Read these off the row that follows.
1) Give the first entry.
2) Give the entry just right of 118.
3) Give the 1st entry from the right.
[189  16 134 160 144  36 191 118 224 121]
1) 189
2) 224
3) 121

Read these off the matrix that follows.
1) Which number is the first entry in reading order?
2) Which number is the 3rd largest entry?
3) Which number is the 5th entry from the end, reading row by row?
4) Which number is the 5th entry in reading order?
5) Which number is the largest entry?
6) Which number is the 3rd entry in reading order?
7) Which number is the entry directly above the centre entry?
8) Which number is the entry in the top-right corner?
0.4,-0.3,-0.8,-0.6,0.7,-0.9,-0.3,-0.3,-1.1,-0.4,0.6,-0.9,0.1
-1.1,0.4,-1.0,0.1,-2.0,0.7,-1.0,-0.5,-0.7,0.8,0.3,0.2,1.5
-0.5,1.8,-0.4,-0.7,-0.7,-0.7,-0.2,-0.5,0.2,-1.1,0.8,-0.2,-1.2
-0.7,-1.3,-0.6,0.6,-0.7,0.2,-2.0,0.5,-0.2,-1.6,0.4,-1.0,0.2
-1.1,-1.0,0.1,-0.2,-0.1,1.5,-0.4,-0.5,-0.9,-0.3,0.1,0.3,0.8
-1.3,0.2,-0.7,-0.5,-0.1,-1.1,-2.5,-0.2,0.8,-0.9,0.0,-0.1,0.1
0.6,-1.7,-0.8,-0.5,-0.5,-2.1,-0.5,0.0,-0.2,-0.8,-1.1,-1.1,-1.5
-1.6,-1.7,-1.0,-0.6,-1.8,-0.3,-1.1,-0.4,-0.2,-1.0,-1.7,0.2,1.6
1.1,-0.9,-0.4,0.0,-0.8,-0.7,0.5,-2.2,-1.0,2.2,0.0,-0.3,-1.0
0.7,0.0,-1.3,-0.6,-0.8,-1.3,0.6,-0.5,-1.5,-1.7,0.3,-1.6,-0.4
-1.0,0.5,-0.3,-1.2,-0.2,-0.6,-0.3,-0.7,-1.0,0.5,-1.0,-0.8,-1.8
1) 0.4
2) 1.6
3) -1.0
4) 0.7
5) 2.2
6) -0.8
7) -0.4
8) 0.1

array([[ -21.5,  -86.3,  -47.7,  -83.4,  -80.9],
       [ -95.1, -127.0,  -79.4,  -78.2, -103.2],
       [-105.7,  142.9,  -28.9, -124.2,  -44.6]])
Which number is the bottom entry of the column that holds the largest entry?
Answer: 142.9
The entry directly above -127.0 -> -86.3
Which number is the second entry on the diagonal from the top-right corner?
Answer: -78.2
Which number is the 5th-last entry, reading row by row?
Answer: -105.7
Which number is the entry just left of -83.4?
Answer: -47.7
Which number is the entry in the top-right corner?
Answer: -80.9
Which number is the top-left entry?
Answer: -21.5
Which number is the last entry, reading row by row?
Answer: -44.6
The second smallest entry -> -124.2
Which number is the centre entry?
Answer: -79.4
The smallest entry in the last column is -103.2
The entry directly below -21.5 is -95.1
Which number is the minimum?
Answer: -127.0

Read these off the grid that follows. Rows and columns are numbered from 0.
1) Which number is the entry directly above the largest entry?
2) Which number is the top-left entry?
3) Which number is the entry in the bottom-right corner?
4) Which number is the entry at row 1, column 0?
5) Which number is the entry directly above the smallest entry?
6) Which number is the entry in row 1 and column 1?
7) Which number is the top entry of the column that holds the smallest entry?
8) Which number is the entry directly below the smallest entry?
[[-20, -44, -14, -19, -1, 2, 36, -19, -4, 25, 47, -23],
[-10, -2, -36, -7, -7, 4, -1, 1, -3, 17, -17, 23],
[20, -25, -2, 1, 10, 15, 5, 20, -13, -3, 28, -28],
[-9, 12, 15, -5, -7, -3, 14, -5, 0, -12, -12, 17],
[-8, -31, -15, 10, 21, -21, -38, -41, 24, 77, 59, -39],
[7, 19, 12, 3, 3, 3, -6, 3, -3, 14, -12, 35],
[-7, -6, -11, -2, -1, -3, -2, -8, 3, 13, 5, -1],
[-1, 16, -43, 2, -15, 4, -15, 22, -2, -33, -53, 10],
[-3, -31, 24, -8, 8, 0, 26, -15, -2, 14, 52, -30],
[6, -1, -9, 0, 2, 8, -1, 9, -6, 8, -3, 12],
[-23, 1, 19, -10, -6, -11, 21, -28, 8, 11, 10, 11],
[28, 9, 40, 19, 24, -1, -28, 2, 3, 23, 25, -5],
[-21, -18, -34, -7, -2, -8, -5, -23, 9, 38, 13, -2],
[9, 34, 66, 5, 1, -3, 12, 1, -1, -29, -11, 23],
[19, 25, -1, 23, 4, -8, -46, 16, 10, -31, -30, -21],
[19, 16, 16, 8, 12, 8, -14, 8, -5, 31, -1, 39]]
1) -12
2) -20
3) 39
4) -10
5) 5
6) -2
7) 47
8) 52

[[-4, 43, -39, -6, 9, -12, -5],
[10, 17, -30, -2, 10, 13, -27],
[-8, -26, 37, 7, -3, 1, 14],
[-22, 17, 17, -37, 10, -7, 11],
[8, -61, 34, 16, -1, -5, 13]]
Indices start at 0.
The entry directly above 8 -> -22
Report the entry at row 0, column 1.
A: 43
Report the entry directly below 1.
A: -7
The bottom entry of the column that holds the smallest entry is -61
The entry at row 1, column 2 -> -30
Report the entry at row 2, column 0.
A: -8
Report the top-right entry.
A: -5
Report the entry in the bottom-right corner.
A: 13
Report the entry in row 0 and column 2.
A: -39
Report the entry at row 0, column 0.
A: -4
Report the entry at row 1, column 0.
A: 10
The entry just right of -3: 1
Report the entry just left of -27.
A: 13
Report the entry just left of the centre entry.
A: 37
Report the entry directly above the centre entry.
A: -2
Report the entry just left of the smallest entry.
A: 8
The entry just left of -1 -> 16
The entry just right of -6: 9
Report the entry directly above 14.
A: -27
